A small network was shown many inputs. Here are its activations along a few directions, one row for each input.
In each table, some parts of the input vary, and every possible input appears once, in random order.
Descriptions start from the smaller parts, as in this example, which fits no table here: one of 8 places around a ring, together with either a single point or one of 11 places along a line or (one of 3 separate values, together with one of 6 places along a line).
Shared parts are said once, and a part with two or three values counts as separate values.
In the rows, zero is written as 128.

Other details of the inputs shift rows strongly along three fixed directions, in all tables alike. That doesn't count.

Rows:
r1: [130 108 169 101 161 147  79 162  67  83 127 140  90 116]
r2: [ 79 115 117  91 139 149  97 188  70 113  94 108  82 140]
r3: [169 139 170 183 168 103 127  51 165 117 183 178 185  82]
r4: [ 83 117 123 100 146 141 106 177  85 133 107 111 118 131]
r5: [173 149 137 130 103 145 150 115 139 117 135 131 100 144]
r6: [151 125 192 107 134 132  85 138  69  96 126 159  79 112]
r7: [121 124 151 136 122 109 113 112 107 118 131 141 137 129]
r8: [190 184 177 133 134 169 132 114 107  99  92 161  86 126]
r9: [117 117 175 138 164 106  90 127 105 105 142 159 127  84]
r10: [145 126  93 122  81 142 155 135 186 169  99  89 156 141]
r11: [109 121  82 120 127 144 147 160 137 138  98  97  90 147]
r12: [129 119 186 118 159 127  82 144  66  87 114 156  90  99]
r13: [152 149 128 147 105 133 147  99 139 130 121 143 129 139]
r14: [167 136 121 111 110 161 141 137 129 112 117 133  87 156]
r15: [107  88 134 109 143 127  94 163  82 126 138 140 116 124]
r16: [139 121 139 172 136  94 144  58 182 158 174 170 189  97]
r17: [170 164 128 145 101 131 154  93 150 121 118 148 116 136]
r18: [ 81 110 128 102 140 132  98 168  70 110 110 102 106 136]
r19: [100 113 119 138 119 113 124 125 126 141 130 136 144 130]
r20: [112  92 134  95 132 132  98 164  84 113 134 118 110 148]
r21: [148 118 164 142 167 140 102 116 120 107 144 171 130  93]
r22: [ 96 134  83 121 119 124 139 161 137 131 120  87 109 147]
r23: [ 71 113  80  94 131 144 129 195  97 142  98  81 104 155]
r24: [ 93  83 124 113 117  88 111 132 151 171 145 102 211 101]
r25: [168 145 112 130 133 164 148 124 153 114 120 130  99 144]
r26: [184 162 176 145 111 155 128 104 102 100  96 173  92 125]
r27: [158 152 173 142 118 117 134  87 120 125 140 152 158 121]
r28: [121 148  94 156 128 124 156  98 170 138 127 125 145 130]
r29: [ 89 110 130  98 114 125 100 168  79 122 118 105 102 148]
r30: [ 77  93 137 102 159 124  84 181  78 114 115 131  97 110]
r31: [ 93 109  80 123 142 121 142 145 155 153 136 102 129 137]
r32: [168 173 113 133 113 158 154 127 132 107  85 128  71 145]
r33: [ 89 108 152 114 131 107  81 147  82 118 135 135 125 123]
r34: [ 82  87 133 113 146  93  91 149 147 162 143 104 200  88]
r35: [126 113  90 111 111 129 139 153 134 138 141  95 108 165]
r36: [148 152  87 125 114 152 159 140 158 132 113  88  81 162]
r37: [161 172 127 132 110 165 145 139 114 103  87 112  69 155]
r38: [178 143 220 146 171 136  83  91  85  79 143 198 115  71]
r39: [165 168 115 144 113 169 151 128 127 111  77 126  71 153]
r40: [163 162 110 114  82 149 148 148 118 109  90 106  62 172]
r41: [175 177 154 156 129 139 156  82 139 111 119 146 134 120]
r42: [ 68  74 148 121 191  89  71 141 121 124 192 145 188  89]
r43: [178 136 141 123 116 143 131 125 107 109 127 136  93 149]
r44: [119 112  90 134 116 114 155 113 188 148 171 107 166 154]
r45: [132 120 106 129  89 115 139 122 185 173 134  92 188 119]
r46: [ 82  83 169 137 189  92  76 122 104 133 167 169 166  62]
r47: [157 127 105 154 118 134 164  91 188 146 152 137 157 144]
r48: [ 44  91 132 112 168  91 100 150 103 145 160 111 192 109]
r49: [140 135 137 133 111 110 128 116 116 116 128 138 128 133]
r50: [107 146 104 147 127 112 162 109 172 144 149 105 172 129]
r51: [114 112 134 135 160 129 117 127 124 128 142 148 135 101]
r52: [120 148 116 116 118 150 118 156 105 107  98 104  74 149]
r53: [ 77 124  94 117 132 118 139 159 143 152 140  84 157 147]
r54: [136 148  96 144 117 123 165 113 155 125 120 106 125 144]
r55: [179 160 128 132 122 156 155 118 134 111 103 119  77 147]
r56: [144 137 121 147 109 108 152 103 163 135 144 131 134 132]
r57: [164 165 139 152 123 142 147  99 131 102 104 135 108 137]
r58: [ 88  99 115 103 152 136 105 171 100 126 129 118 104 125]
r59: [116 111  78 139 124 111 160 109 182 160 166 120 170 145]
r60: [114 133 108 143 118 112 153 102 156 160 142 131 177 131]
r61: [139 146 148 133 121 125 136 105 130 136 135 149 154 123]
r62: [106 129 108 102 108 137 139 154 109 137 112 108 114 154]
r63: [110 136 100  83  89 153 135 189  96 130  99  74  83 184]
r64: [ 80 121 109 130 149 107 134 126 142 149 143 122 172 117]
r65: [ 97  91 151 116 149 110  96 138 104 128 159 155 146 105]
r66: [107 110  83 135 125 102 148 115 213 185 139  93 219 104]
r67: [164 152 123 148 101 131 154 106 143 126 110 148 112 137]
r68: [100  87 166 112 160 106  69 136 122 147 129 143 190  59]
r69: [147 124 151 163 134  96 143  54 169 139 186 162 193 103]
r70: [144 149  84 123 115 157 167 146 158 127 119  89  93 162]
r71: [111 112  89 119 109 129 147 154 134 145 111 107 107 153]
r72: [ 73  90  83 102 152 121 110 188 115 134 147  84 120 144]
r73: [125 142  71 140  90 127 169 115 167 148 120 107 133 165]
r74: [ 99  97 110 123 126 124 132 136 131 146 147 125 141 129]
r75: [199 143 213 138 116 137  90  94 122 121 110 182 148  68]
r76: [149 118 215 117 156 124  68 119  65  97 136 197 100  83]
r77: [142 131  94 109 132 173 133 172 108 117  98 107  65 152]
r78: [172 151 115 144 102 128 166  85 166 137 136 125 125 150]
r79: [151 159 100 173 127 122 168  81 190 138 126 138 146 121]
r80: [ 96  95 126 108 134 111 111 155 104 134 124 128 113 131]
r81: [157 139 122 147 147 140 141 112 152 120 141 146 124 120]
r82: [113 130  89 127  95 122 161 121 145 141 127  94 141 166]
r83: [192 179 184 132 104 151 131 106  98  98 107 156  87 130]
r84: [ 85 110 138 114 153 132  91 154  82 119 113 136 120 112]
r85: [185 169 182 158 119 139 143  75 135 125 127 178 148 111]
r86: [109 108 116 126 117 103 137 129 133 136 137 117 138 138]
r87: [100  96 109 125 134  95 127 126 174 168 140  90 214  97]
r88: [157 152 169 146 118 117 138  87 120 119 138 156 154 117]
Description of these inputs: one of 2 separate values, together with one of 4 places along a line, together with either a single point or one of 10 places along a line.
Question: Changing only the choice among 2 separate values turns r79 into r67. The same change can be made to r53. Which row results?
Answer: r63
Question: Changing only the choice among 2 separate values turns r62 into r64. The same change can be made to r65. Which row results?
Answer: r58
Question: Changing only the choice among 2 separate values turns r55 into r78. The same change can be made to r23. Which row results?
Answer: r60
Question: Change only the place on the line of 4 in r22. List by row number the other rows that result.
Answer: r32, r54, r79
Question: Change only the choice among 2 separate values in r82. List by row number the other rows that result.
Answer: r18
Question: List by row number the other rows that have the choice among 2 separate values and the place on the line of 4 in common with r29.
Answer: r5, r6, r33, r35, r40, r44, r45, r56, r63, r83
Question: Change only the choice among 2 separate values in r37. List by row number the other rows that result.
Answer: r29

Rows:
r89: [137 141 102 169 150 121 154  88 192 138 160 141 161 113]
r90: [218 167 200 149 116 155 105  94 125 103  88 182  87  77]
r91: [131 154 126 141 113 125 151 110 153 149 117 104 165 133]
r92: [146  95 198  61 133 161  46 202  21  87  90 134  66 117]
r93: [121 142 103 157 150 130 161 107 171 135 147 125 147 132]
r94: [143 152 111 119 109 143 142 136 162 135 104  89 141 131]
r95: [220 154 214 157 108 142 121  58 115 112 118 204 129  89]
r96: [ 93 106  84  93 100 148 123 177 112 152  80  89 115 146]
r97: [154 141 128 129 106 117 149 108 174 145 141 105 164 132]
r98: [112 136 110 157 103  97 148  89 155 131 153 127 151 150]
r99: [108 111  88 109 139 138 131 157 119 124 143  96 110 163]
r100: [ 96 105  84  97 136 140 133 174 101 128 131  87  82 174]
r101: [117 140  88 145 139 130 168 122 153 121 125 126 109 142]
r102: [145 145 132 129  92 120 158 114 139 143 128 101 150 149]
r103: [196 180 182 153 146 176 124 107  94  64  96 181  49 115]
r104: [ 38  71 172 121 217  88  51 148  76 121 178 163 176  68]
r105: [152 117 110 133  95 120 142 115 175 156 132 122 139 126]
r106: [114 150 103 166 122  98 157 105 151 135 129 128 152 135]
r107: [ 94 133 108  91  99 148 129 177 103 142  82  99 112 156]
r108: [144 129 104 143 134 126 152 111 169 136 161 135 132 140]
r109: [ 34  47 164 145 211  31  65  96 107 133 229 194 223  59]
r110: [137 122 158 112 148 145 100 149  61  87 129 154  60 132]
r111: [ 62  98  84  68  88 128 122 199  85 156 107  76 116 174]
r112: [159 140 121 127 119 146 140 126 163 138 104 109 138 120]
Question: Changing only one part turns r98 into r106. The same change can be made to r111. Which row results?
Answer: r107
Question: Describe the family of inputs behind these rows.
Answer: one of 2 separate values, together with either a single point or one of 5 places along a line or one of 6 places around a ring
Question: Change only the choice among 2 separate values in r95. List by row number the other rows that result.
Answer: r96
